Each row below holds a small network's activations on one input, seen along a few directions.
In each table, some parts of the input vary, and every possible input appears once, in random order.
Descriptions start from the smaller parts, as in this example, which fits no table here: one of 8 places around a ring, together with either a single point or one of 11 places around a ring or (one of 2 separate values, together with one of 6 places along a line).
Shared parts are said once, and a part with two or three values counts as separate values.
(in the rows, 128 means zero)

Table:
R1: [ 96 186 110 159 166 158  98  99 169 142  94  76 127 144 150]
R2: [143 195  74 152  96 147  81 106 119 158 112  81 148  86 118]
R3: [151  62 145  97 157 143 196 128  65  80 123 116 189 103 112]
R4: [162 136 100 151 122 147 132 143 100  78 115 137 198  58  83]
R5: [101 180 130 129 136 124  92 111 196 140  87  99  75 154 140]
R6: [163 123 138 116 102 117 113 155 136  89 124 170 146  43  67]
R7: [ 75 170 158 141 122 141 120 140 151 180 110 161  88 208 167]
R8: [147  59 166  76 133  95 186 142  93  75 121 139 145 108  98]
R9: [144 193  70 129  92 107  82 120 144 164 125 104 109  99  99]
R10: [151 198  69 139 100 125  82 124 137 161 126  87 147  93 117]
R11: [135 183 114 120  80 112  58 119 153 169 124 113  98  70 100]
R12: [107 188 109 131 151 125 104 110 195 140 108  99  86 157 138]
R13: [146  51 186  66 140 105 171 139 101  91 136 147 142  87  92]
R14: [ 84 174 130 149 150 168 131 141 142 187 128 141 128 208 181]
R15: [104 179  96 138 165 151 103 113 181 146 104  81 114 156 153]
R16: [167 131 119 123  93 109 126 157 128  74 108 162 150  66  72]
R17: [159  65 140  84 161 121 197 146  82  82 137 123 189 108 110]
R18: [ 72 162 176 133 131 149 107 138 160 193 125 169  84 184 162]
R19: [170 132  93 127 114 111 140 158 127  82 125 161 156  68  67]
R20: [142 189  95 126  74 103  71 115 148 156 107 109 108  93 103]
R21: [138  37 144 141 130 104 163 118  91 117 181 143 104 180 164]
R22: [174 137  91 136 123 131 142 162 118  79 126 144 192  62  87]
R23: [ 73 176 140 169 151 176 124 126 126 183 117 136 140 201 177]
R24: [124  32 161 135 116 106 153 110  91 107 167 145  94 168 169]
R25: [125  39 145 160 138 145 163 102  67 112 174 120 145 163 182]
R26: [156  65 147  74 146 101 195 139  91  77 142 138 155 114  94]
R27: [ 98 168 149 122 143 135  81 110 203 152 103 106  68 125 131]
R28: [123  26 185 133 122 110 141 115  99 122 184 149  88 145 162]
R29: [ 81 170 131 140 141 148 129 138 150 188 126 158  93 214 162]
R30: [130  37 131 146 144 126 158 118  75 114 181 126 133 174 182]
What do these inputs look like to the network?
> one of 5 places along a line, together with one of 6 places around a ring
Which other rows does R5 become when the place on the ring of 6 takes its other values? List them by row number.
> R7, R8, R16, R20, R24
Which other rows does R29 become when the place on the line of 5 takes its other values? List them by row number.
> R7, R14, R18, R23
Which other rows does R1 become when the place on the line of 5 takes its other values? List them by row number.
> R5, R12, R15, R27

Table:
R31: [110 192 107 123 161 164 148 148 155 121 107  79 135 151 141]
R32: [126 173  76 145 170 165  85 139 148 136 116  87 155 107 134]
R33: [118 148 114 186  58 124  87 100 114 166 161 131  82 122 127]
R34: [ 90 137 131  86 118 113 120 113 181 135 107 116  60 138 129]
R35: [128 147  87 171 142 170  95  98 130 147 127  87 122 123 182]
R36: [154 203  95 115  97 122  75 142 139 140 109 157 136 102  87]
R37: [153 168  74 176  91 146  91 116 108 166 156 131 151 147 154]
R38: [155  55 168 101 119 111 161 164 135  59 153 184 102  93 124]
R39: [152  27 169 157 131 116 156 125 101  81 176 165 115 144 122]
R40: [ 71 178 151 127 136 165 146 152 135 146  72 130 174 185 147]
R41: [109 179 108  77 164 108 121 129 170 119  80 117 114 149 107]
R42: [ 94 147 185  86 131 117 121 149 166 169 126 173  86 156 147]
R43: [163  56 122 141 161 150 171 135  87  69 173 165 170 147 158]
R44: [143 198  86 186  92 146 107 138 139 156 123 123 172 118  95]
R45: [132 168 123 150  49  97  90 125 165 156 138 151  89  91 106]
R46: [131 133 113 110 136 116  61 120 178 149 132 123  74  91 134]
R47: [ 97 152 151 136 152 166 138 122 119 172 133 143 150 206 186]
R48: [115 124 118 163 107 114  64  98 141 142 126  89  85 138 167]
R49: [ 99 130 134 128 133 137 123 111 136 148 149  90  50 164 161]
R50: [147  58 110 133 142 110 184  95  53 125 172 104 186 102 124]
R51: [157  89 130  60 134  75 150 129  82  85 108 131 187  81  68]
R52: [ 97 181 177 111 152 126 149 147 163 163  73 162 124 151 108]
R53: [ 87 123 196 149 122 131 123 106 135 183 136 146  94 205 149]
R54: [145 172 107 114 154 145  72 123 166 137  82 117 109  89 104]
R55: [145  92 159 106 146 126 169 149 125  36 114 179 156  96  83]
R56: [153  93 131 136 154 158 186 183 105  46 138 148 184 111 124]
R57: [164  42 149  85  99  54 157 133 102 120 131 130 130  78  92]
R58: [116 163 109 144 149 158 149 112 140 139 138  83 111 171 183]
R59: [134  39 155 128 103  90 165 101  56 120 174  99 126  92 112]
R60: [152  73 107 112 136 118 177 138  65 111 111  99 208  94  83]
The inputs of R54 and R46 match in every part but one. If R36 is changed in the same way as R54 into R46, which row does it become?
> R45
What do these inputs look like to the network?
> one of 5 places around a ring, together with either one of 2 separate values or one of 4 places along a line
Which other rows does R59 become when the place on the ring of 5 takes its other values? List them by row number.
> R50, R51, R57, R60
Start at R41 and move only the place on the ring of 5, one step at a time. The first step leads to R31. Which rows follow, in order?
> R58, R49, R34

Table:
R61: [132  41 158 106 155  89 163 106 108  87 160 101 113 135 146]
R62: [159 144  86 140  96 105 120 128 115  83 103 112 185  56 115]
R63: [181 146  86 100  85  87  75 134 137 139 162 136 102  53  76]
R64: [155 139  73 191 132 179 120 103  85 135 158  87 186  99 126]
R65: [100 138 135 164 105 145  44 112 167 174 144 120  56 148 177]
R66: [105 172 145 119 105 108 120 104 176 150  77 136  66 150 101]
R67: [131  36 166 119 125 119 190 154  94  78 143 198 124 168 123]
R68: [134  43 159  83 172 118 191 115 127  79 128 110 109 146 136]
R69: [ 83 154 138 142 141 153  91 129 209 137  99 142  67 173 156]
R70: [129 168 122 155 180 200 158 137 107 121 120 108 212 107 109]
R71: [150  23 158 139  86 116 155 131  63 123 194 180 118 132 152]
R72: [121  55 192  64 185 120 178 120 103 109 132 124 129 126 129]
R73: [151 168 137  67 133 104 109 174 159 127 118 153 127  63  51]
R74: [113 155 140 140  62 102  76  90 138 186 130 111  59 124 119]
R75: [146 157  81 192 154 159 138 111 106 104 142  98 195 116 120]
R76: [142 150 120 102 127 136 130 148 109 105  69 131 203  51  95]
R77: [107 149  71 158 127 155 119 115  97 204 158  94 144 197 198]
R78: [ 80 170 181 126 157 163  84 141 190 166 102 147  80 152 163]
R79: [161 160  96  77 118  93 116 159 175  93 118 151 110  84  50]
R80: [ 85 180 127 121 172 172 151 148 116 187 115 112 168 209 176]
R81: [170 156 103 107 105  70  95 152 166 112 142 134 110  70  67]
R82: [ 93 156 138 165 132 126  67 113 193 152 128 139  66 158 178]
R83: [171 127  81 139  75 124  97 122  90 110 116  99 173  45 120]
R84: [ 90 166  87 138 160 161 153 139 133 155 110 107 147 233 169]
R85: [141  36 168 143 109  98 178 140  89  97 176 188 129 147 150]
R86: [114 171 151 143  90  80  95  96 161 163 104 123  65 140 117]
R87: [123  54 202 100 136 130 189 160  76 108 155 208 144 142 129]
R88: [ 93 186 186 105 115 122 116 120 160 177  87 137  85 127 106]
R89: [148  31 151 101 134 109 145  96  83 113 179  92 100 119 156]
R90: [104 167  91 160 145 137 138 127 122 172 140  94 150 216 194]
R91: [149 139  85 118 111 128 135 143 126  69  68 119 183  76  91]
R92: [134 158  80 168 167 187 157 128 116  84 117 105 191 134 100]
What do these inputs look like to the network?
> one of 4 places along a line, together with either one of 2 separate values or one of 6 places around a ring
Which other rows does R64 become when the place on the line of 4 takes its other values? List them by row number.
> R70, R75, R92
Which other rows agree with R71 in the place on the line of 4? List them by row number.
> R63, R64, R65, R74, R77, R83, R89
Which other rows does R90 become when the place on the line of 4 takes its other values? List them by row number.
> R77, R80, R84

Table:
R93: [147 196  76 169 111 132  70 113 140 135 107  69 151  66 115]
R94: [149  14 163 131 111 107 157 121  88  88 188 162 113 135 144]
R95: [134 196 136 114  80  97  72 140 170 146 108 144  89  45  89]
R96: [188 102  65 114 113 109 133 126  75  86 125  97 189  60  79]
R97: [ 97 183 139 125 111 113  72 126 198 206 117 147  51 165 147]
R98: [ 91  84 195 114 118 117 129 124 130 177 138 170  58 199 167]
R99: [ 87 182 146 104 135 116  87 127 221 178 103 130  26 169 129]
R100: [179 135  78 127 144 140 173 158  93  64 100 134 229  69  72]
R101: [144 188 104 157  77 114  62 118 160 136 120 123 105  56  97]
R102: [136  51 137 124 177 173 200 145  75  56 150 146 199 159 148]
R103: [ 92 117 132 158 177 189 174 130 105 141 110 140 159 223 188]
R104: [189  97  99 116  81  87 127 136 102  86 140 142 139  45  70]
R105: [ 85 213  88 162 157 165 115 112 156 199 119  91 153 182 165]
R106: [127  13 209  72 141  96 172 142 135  76 149 157  85 128 116]
R107: [138  24 131 126 141 135 168 116  61  84 180 111 166 142 166]
R108: [128 194 148  93 104  95  75 119 205 123  78 129  79  60  76]
R109: [176 106 136  76  80  66 140 159 114  96 129 163 129  34  67]
R110: [100  93 137 167 142 145 140 105  95 159 144  92 121 210 209]
R111: [102 183 108 164 101 124  75 111 183 189 136 123  67 165 171]
R112: [135  15 200  92 119  96 157 140 104 108 165 182 105 127 130]
R113: [ 96 125 152 149 162 187 168 128  84 158 145 110 151 220 180]
R114: [ 85  99 213  95 147 109 143 111 155 143 122 152  40 200 161]
R115: [171 100 149  65 108  68 143 154 149  68 111 139 108  46  37]
R116: [ 90 219  84 164 160 183 120 132 173 153 103 111 156 199 172]
R117: [138  54 138 119 180 153 191 135  52  94 166 131 188 144 140]
R118: [135 221  76 163 141 171 106 139 152 116  74 116 194  81  98]
R119: [178 141  83 114 141 122 164 148  68  85 129 113 217  62  65]
R120: [127 218  84 154 133 154 102 118 133 146 104  91 190  72  91]
R121: [103 191  76 166 141 146  80 101 154 186 123  79 113 179 174]
R122: [ 92  83 158 147 107 133 127 106 110 156 158 147  68 198 179]
What do these inputs look like to the network?
> one of 5 places around a ring, together with one of 6 places along a line
The inputs of R95 and R112 match in every part but the place on the ring of 5. If R108 is changed in the same way as R95 into R112, which row does it become?
> R106
Start at R111 and move only the place on the ring of 5, one step at a time. The first step leads to R101. Which rows follow, in order?
> R104, R94, R122
Start at R103 and move only the place on the line of 6, one step at a time. The first step leads to R113. Which rows follow, in order?
> R110, R122, R98, R114
